Each row below holds a small network's activations on one input, seen along a few directions.
In each table, some parts of the input vary, and every possible input appears once, in random order.
Descriptions start from the smaller parts, as in this example, which fits no table here: one of 2 separate values, together with either a single point or one of 11 places around a ring or (one of 4 places along a line, together with one of 5 places around a ring).
Shared parts are said once, and a part with two or three values counts as separate values.
(in the rows, 128 means zero)

Other details of the inputs vary at random and push rows far along two fixed directions, the same in every table; ignore that.

Table:
x1: [199 130 144 134 102 101  91  69  74 112  59 187 179 143]
x2: [179 157 144 161 117  59  64  91 110 148  59 194 183 137]
x3: [223 139 172 154 104  84  87  81 106 108  30 183 174  90]
x4: [ 58 131  96 131 185 149 185 156 113 152 169  87 140 101]
x5: [119 136 105  98  71 152  95 142 182  78 160  79 112 150]
x6: [180 136 160 165 111  53  86  68 109 131  40 186 165 123]
x7: [193 154 142 152 118  42  69  75 103 152  54 159 173 126]
x8: [119 132 127 141 178 123 172 114  87 122 117 160 146 125]
x9: [127 142 117 142 113 139 127 158 163 118 137  90 128 118]
x10: [ 94 104 111 141 192 143 176 180 103 167 160  66 103 111]
x11: [136 117 132 123 148 125 163 112  81 172 119 168 163 134]
x12: [ 63 110 111 111 170 145 191 164 120 171 170  87 153 118]
x13: [132 104 153 111 148 120 158 108  94 155 104 155 165  97]
x14: [ 79 108 142 149 188 173 175 174 116 164 147  83 107 101]
x15: [ 67 122 102 135 191 148 169 166  99 154 188 119 124 120]
x16: [ 56 126 127 129 189 167 176 151 101 157 167  96 110  97]
x17: [169 160 138 157 114  60  81  83 126 146  49 163 195 119]
x18: [144 136 130  82  11 134  90 129 209  65 171 118  69 156]
x19: [114 119 130 160 189 112 157 121 116 165  92 159 147 138]
x20: [135 123 107  95  87 137  91 137 155  88 170  73  91 155]
x21: [124 140 104 141 125 145 121 129 166 160 136 144 102 150]
x22: [116 120 169 120 146 117 144 115  86 164 112 137 167 110]
x23: [153 135 117 147 106 159 130 140 153 125 138 133 102 139]
x24: [142 164 110  92  46 166  86 123 213  61 171 118  62 122]
x25: [134 165  94  98  63 135  85 138 188  82 199  80  63 141]
x26: [152 151 119 135  70 142  80 165 185  93 161 117  92 150]
x27: [133 157 101 122 103 153 126 120 140 117 155 146  98 137]
x28: [144 128 117  94  74 159 101 130 180  54 145 120  89 176]
x29: [120  82 140 119 173 142 151 115  80 132  98 133 153 102]
x30: [110  79 140 128 164 119 156 120  63 122  96 128 142 119]
x31: [ 72  94 122 108 185 162 213 162 117 156 168 124 124 146]
x32: [ 68 102 116 112 179 145 176 177 104 177 185 120 138 138]
x33: [171 155 125 124  51 158  95 150 222  55 150 119  66 166]
x34: [129 138 134  92  47 172  68 133 194  67 163  84  75 153]
x35: [104  98 124 130 178 128 139 144  68 143 130 132 161 137]
x36: [ 55 113 130 146 195 159 165 154 138 191 150  97 110 116]
x37: [135 115 135 112 154  85 143 119  79 165 129 119 164 123]
x38: [135 102 152 162 165 112 163 134  85 133  90 132 133 102]
x39: [136 142 119 122  87 145  90 123 216 119 137 127  85 130]
x40: [201 158 163 146  83  50  84  50  75  81  45 197 169 106]
Description of these inputs: one of 5 separate values, together with one of 8 places around a ring.
Question: Changing only the choice among 5 separate values turns x32 into x15. The same change can be made to x12. Which row results?
Answer: x4
Question: Which other rows does x33 become when the place on the ring of 8 takes its other values? List them by row number.
Answer: x3, x9, x10, x14, x23, x26, x38
Question: Which other rows does x37 become when the choice among 5 separate values takes its other values? List them by row number.
Answer: x7, x10, x20, x25
Question: Start at x20 and move only the place on the ring of 8, one step at a time. The first step leads to x5. Which rows follow, in order?
Answer: x34, x29, x30, x28, x1, x35

Table:
x41: [154 144 115 121  90 158 126 116 161 103 139 163  93 143]
x42: [152 127 147 146 136 122 114  97 136 140  72 157 145 106]
x43: [117 108 131 155 188 131 142 136  96 142 101 109 137  96]
x44: [139 170 117 129  52 156  99 154 233 101 164 106  75 131]
x45: [ 98 122 128 136 175 131 163 160  97 169 141  85 156 100]
x46: [129 146 118 131 124 125 114 116 165 144 135 145 111 152]
x47: [120 126  94 134 146 163 153 156 119 111 166 111  92 137]
x48: [179 154 154 116  61 131  86  97 164  79 109 167 101 137]
x49: [118 120 116 107 134 139 164 129  97 127 151 143 136 126]
x50: [ 99 112 114 132 186 124 153 137  64 152 129 122 175 132]
x51: [149 154 127 153 100 118  87 110 172 143 109 159 113 128]
x52: [132 124 109 138 148 138 160 133 105 115 140 140 116 127]
x53: [112 134 132 126 129 117 118 119 137 172 133 138 133 125]
x54: [115 129 111 147 153 133 142 137 120 122 131 139 135 142]
x55: [ 97 112  97  97 136 161 171 151 116 113 190 101 108 131]
x56: [159 157 116 142 115  95  86 114 130 118 113 132 129 149]
x57: [150 120 168 110 125 109 131  90  83 128  93 171 164 115]
x58: [ 87 134 110 123 125 131 126 148 156 162 171 107 109 126]
x59: [114 104 143 144 194 127 178 130  64 136 114 138 140 104]
x60: [134 118 145 137 122 148 132 108 140 119  98 144 112 128]
x61: [ 74 126  97 118 132 147 134 166 163 151 197  76  92 129]
x62: [ 94 136 109 147 154 167 155 185 161 146 175  69  92 115]
x63: [172 131 146 144 103 114  93 103 111  87  75 131 127 124]
x64: [150 170 106 119  58 117  71 123 208  98 152 131  86 165]
x65: [120 106 149 119 131 119 145 107  90 126 102 132 148 113]
x66: [148 100 135 125 105 134 125 153 162 127 123 133 115 166]
x67: [155 155 117 139 113  91  97 109 139 117 113 141 130 146]
x68: [116 123 136 122 151 125 142 108  97 152 110 166 175 137]
x69: [159 142 134 124  95 136 101 129 135  77 131 123  99 133]
x70: [132  90 125 128 136 149 131 179 139 127 151  88 104 164]
x71: [109 104 136 111 164 133 160 140  68 126 142 115 142 116]
x72: [ 99 138 101  94 100 132 121 142 174 129 185 102 101 156]
x73: [ 83  98 124 137 154 168 169 149 140 127 143 103  87 120]
x74: [140 147 131 165 137  94 109 116 126 157  98 157 139 117]
x75: [153 155 143 123  87 102 104 122 138 119 119 118 154 113]
x76: [140 142 116 116 118  89  97 116 108 133 130 115 151 146]
x77: [162 160 145 148 100 126 110 115 165 136  99 154 133 115]
x78: [ 89  98 143 109 174 143 182 139  82 142 148 127 138 109]
x79: [151 112 153 126 127 101 112  99  68 111  80 124 166 117]
x80: [133 120 143 152 160 116 134 114 117 141  80 146 142  93]
x81: [127  90 122 127 135 145 142 169 148 129 149 104 107 163]
x82: [ 86 122 111 114 143 144 153 143 123 136 159 131 142 143]
x83: [130 128 134 152 170 121 147 109  94 154  88 183 165 131]
x84: [127 115 136 123 144 116 113 126 105 130 112  99 150 106]
x85: [152 154 120 161 121 104  82 126 137 133 117 128 122 128]
x86: [139 115 126 123 161 113 153 116  42 135 115 139 171 113]
x87: [118 130 116 116 140  91 129 118 104 145 136 118 153 141]
x88: [167 122 166 112  84 106 100  75 112 110  73 158 156 125]
x89: [145 155 148 113  79 129 106 118 166 135 123 133 140 119]
x90: [101 117 130 127 145 161 165 147 134 116 156 127  89 122]
x91: [110 139 106 126 118 121 102 148 141 144 164  90 113 130]
x92: [161 151 123 127  63 133  70 123 209  68 128 107  82 129]
x93: [155 154 126 159 115  92  89 114 137 132 107 141 129 123]
x94: [123 141 141 127 124 113 141 134 123 154 123 125 161 105]
x95: [102 129 118 100 124 130 130 125 153 154 159 123 120 148]
x96: [ 74 105 101  88 137 195 181 156 146 139 206 109  89 138]
x97: [114 114 143 117 138 119 129 120 122 140 112 122 149 102]
x98: [121 107 143 127 161 104 137 113  91 141  97 117 167  94]
x99: [131 133 129 151 160 116 140 120  99 136  96 174 162 134]
x100: [133 126 146 103  96 138 104 110 167 123 116 128 126 116]
x101: [ 93 110 116 128 186 122 166 132  72 152 131 130 175 131]
x102: [130 125 125 127  99 151 118 133 166  79 136  99  79 135]
x103: [148 130 146  97  89 121 111 117 119  79 135 128 126 129]
x104: [119  79 141 125 149 159 156 159 151 164 133 135 112 157]
x105: [164 162 137 153 103 109 108 124 150 116 104 132 136 113]
x106: [ 91 119  94 124 147 182 178 166 148 124 190 118  76 137]
x107: [161 144 131 157 144  98 108 109  84 118  80 161 171 140]
x108: [148 120 146 110  89 112 107 103 117  88 106 116 136 126]
Question: What do these inputs look like to the network?
Answer: one of 4 places along a line, together with either a single point or (one of 2 separate values, together with one of 8 places around a ring)
Question: Changing only the place on the line of 4 turns x78 into x71. The same change can be made to x64. Which row results?
Answer: x56
Question: Changing only the place on the line of 4 turns x79 into x65. The same change can be made to x86. Which row results?
Answer: x49
Question: Which other rows does x42 become when the choice among 2 separate values takes its other values? List them by row number.
Answer: x100
Question: Which other rows does x102 become when the place on the ring of 8 takes its other values? List them by row number.
Answer: x52, x54, x59, x67, x92, x93, x105
Question: Start at x47 and move only the place on the line of 4, one step at a time. The first step leads to x52. Which rows follow, in order?
Answer: x106, x41

Table:
x109: [111 121 110 144 175 116 148 153  91 159 136 120 173 113]
x110: [131 147 120  95  77 122 101 121 180 108 141  97 116 134]
x111: [161 137 122 125  85 123 112 124 148 129 113 168 133 150]
x112: [119 125 136  96  81 139  90 135 195 108 139 103 104 154]
x113: [147 136 118 107  75 152  95 129 177 117 156 137 116 170]
x114: [173 144 148 122 112  83  91  87 106 139  97 168 142 116]
x115: [167 160 144 126 113  55  90  77  76 147  78 156 184 115]
x116: [147 128 131  96  90 138 108 121 185 107 136 123  93 127]
x117: [ 99 146 111 142 181 102 145 131  85 171 132 111 151 112]
x118: [ 96 171 109 109  85 148  99 115 187 106 176 145  87 136]
x119: [137 150 122 111  75 112 101 112 157 123 156 121 103 147]
x120: [120  99 130 140 186 101 157 123  30 126 101 129 181 104]
x121: [127  97 127 153 189 120 177 120  47 134  85 163 153 122]
x122: [163 123 138  88  87 138 113 110 128  77 133 137 110 130]
x123: [184 136 182 146  97  88 105  99 106 117  65 165 159 107]
x124: [142 138 126  85  77 131 107 118 127  80 145 109 121 137]
x125: [157 142 135 123  98  62  77  93  97 132 105 144 167 115]
x126: [108 122 118 156 192  82 136 124  61 172 115 125 174 101]
x127: [150 122 129 127  94 112 112 109 160 119  92 155 119 139]
x128: [ 85 112 119 140 162 153 175 171 168 132 165  98  92 128]
x129: [ 69  97 112 114 170 177 164 176 116 113 175  82  99 148]
x130: [111 168 111 104  73 172 112 132 197 103 172 152 113 146]
x131: [141 151 135 108  69 139  94 128 165 106 139  92 107 118]
x132: [136 139 109  98  66 131  93 145 165 111 171 109 131 140]
x133: [167 139 142 133 108  83  80  78 109 139  92 171 152 144]
x134: [177 119 143 120  95 104 113  91  92  93  76 177 143 136]
x135: [178 130 154 151  94 108  99  97 120 124  60 170 135 117]
x136: [ 65 128  93 122 166 159 165 170 165 142 176  62  99 123]
x137: [ 73 104 101 138 184 134 158 159 130 147 151  79 131 109]
x138: [ 96 114 108 127 171 165 165 158 165 137 157 100  83 117]
x139: [108 123 125 147 167 140 174 169 127 154 153 128 133 129]
x140: [153 141 141 116  80 123 118 139 160 117 141 145 130 144]
x141: [109 114 148 160 181 137 142 147 100 157  97 114 143 108]
x142: [162 125 150 134  89 137  85 103 148 113 103 136 119 131]
x143: [103 155 120 105  83 158 111 111 211  91 143 139  99 130]
x144: [133 123 147 172 182 117 166 116  71 163  84 133 160  97]
x145: [173 126 162 140 108  78  89  90  78 126  64 143 185  88]
x146: [122 123 116  99  77 122  93 130 182 101 154  92 116 129]
x147: [152 111 134 103  97 137 109 101 118  86 123 141 125 151]
x148: [ 87  94 102 124 169 182 166 154 117 110 171 101  93 151]
x149: [125 132 141 162 185 110 154 123  67 164  83 121 171  87]
x150: [135 111 138 182 186 123 161 123  82 164  68 159 145 100]
x151: [109 127 133 160 185 101 161 140  94 164 129 139 137 117]
x152: [ 86 117 100 151 189 144 147 143 122 168 159 115 107 143]
x153: [171 117 169 111 113  86  98  85  58 100  62 166 186 133]
x154: [107 117 100 150 167 152 168 163 132 162 143 140 118 138]
x155: [165 141 134 140 102  78  94  92 113 142  84 180 138 135]
x156: [ 90 128  96 131 149 170 175 171 157 150 193  94 106 146]
x157: [141 130 143 113  79 119 116 131 184 100 135 128 108 138]
x158: [119 102 124 123 180 153 173 139  81 117 138 125 117 115]
x159: [ 86 109  97 143 160 164 166 164 173 141 150 109  79 136]
x160: [127 115 122 162 197 124 155 128  80 176 105 158 174 135]
x161: [116 115 130 158 169 120 140 140  92 146 110 105 152  88]
x162: [113 120 123 141 157 180 154 160 155 132 155  99  77 103]
x163: [143 134 131 108  78 118 114 107 170 112 127 121 119 141]
x164: [135 118 161 176 184 111 167 132  79 154  81 147 157  93]
x165: [141 121 128 112  87 136  94 108 183 108 126 129 108 155]
x166: [154 145 149 127  94  85 104 112 132 125 122 154 129 133]
x167: [116 120 125 127 175 120 163 128  52 124 117 118 160 113]
x168: [ 94 109 111 152 159 187 147 160 161 136 157  93  80 130]
x169: [104 127 111 141 186 136 152 145 117 164 155 122 103 114]
x170: [140 132 154 115  72 145  80 136 170 106 126 107 105 133]
x171: [107 108 119 128 165 145 178 135  81 119 144 112 127 130]
x172: [ 71 119 102 126 162 175 153 193 160 156 188  87 109 153]
x173: [108 123 109 164 184 114 152 132  99 174 116 150 124 126]
x174: [195 134 172 135 107 105  96  85 104 122  64 163 150  95]
x175: [150 116 133  96  85 111 100 111 101  79 130 121 144 125]
x176: [146 127 129  94  76 136 121 113 133  83 146 120 112 145]
x177: [162 142 128 100  84 141 108 129 161 118 146 143 117 135]
x178: [153 146 126 108  73 129 116 121 156 123 145 132 133 151]
x179: [ 76 117 100 132 159 164 176 159 171 139 175  77  88 136]
x180: [ 89 109 133 148 196 128 150 148 114 160 109 110 147 127]
x181: [123 158 137 125  81 170 106 115 181  90 135 144  96 107]
x182: [ 77 134  93 136 156 149 160 157 149 154 195  86  83 139]
x183: [121 143 130 103  85 119  81 131 162 125 155 116 104 155]
x184: [123 142 130  99  89 152 120 101 137  69 137 156 117 131]
x185: [100 124 133 156 204  98 138 132  70 183 106 132 163 124]
x186: [ 80 105 100 138 171 174 154 157 173 139 162  92  87 146]
x187: [127 106 146 141 173 117 174 134  62 116 112 144 150 119]
x188: [145 172 104 116  83 130  98 144 171 113 155 110 126 145]
x189: [143 125 132 151 193 118 163 130  77 168 102 162 168 106]
x190: [154 159 126 104  84 112 105 120 135 129 130 129 157 137]
x191: [149 139 143 110  92 117  94 127 135 132 116 145 161 153]
x192: [179 140 164 137  88 101 103  85 109 122  75 147 154 113]
x193: [148 124 147 101  79 128 120 128 136  75 141 134 111 142]
Question: What do these inputs look like to the network?
Answer: one of 5 separate values, together with either a single point or (one of 2 separate values, together with one of 8 places around a ring)
Question: Changing only the choice among 5 separate values turns x156 into x144. The same change can be made to x130. Which row results?
Answer: x181
Question: Changing only the choice among 5 separate values turns x134 into x127. The same change can be made to x122. Which row results?
Answer: x116
Question: Changing only the choice among 5 separate values turns x149 into x188. The same change can be made to x192. Which row results?
Answer: x178
Question: Which other rows does x123 become when the choice among 2 separate values takes its other values? List them by row number.
Answer: x164
Question: Which other rows does x171 become when the place on the ring of 8 takes its other values? List them by row number.
Answer: x120, x121, x129, x148, x158, x167, x187
Question: Which other rows does x185 become when the place on the ring of 8 takes its other values? List them by row number.
Answer: x117, x126, x151, x152, x169, x173, x182
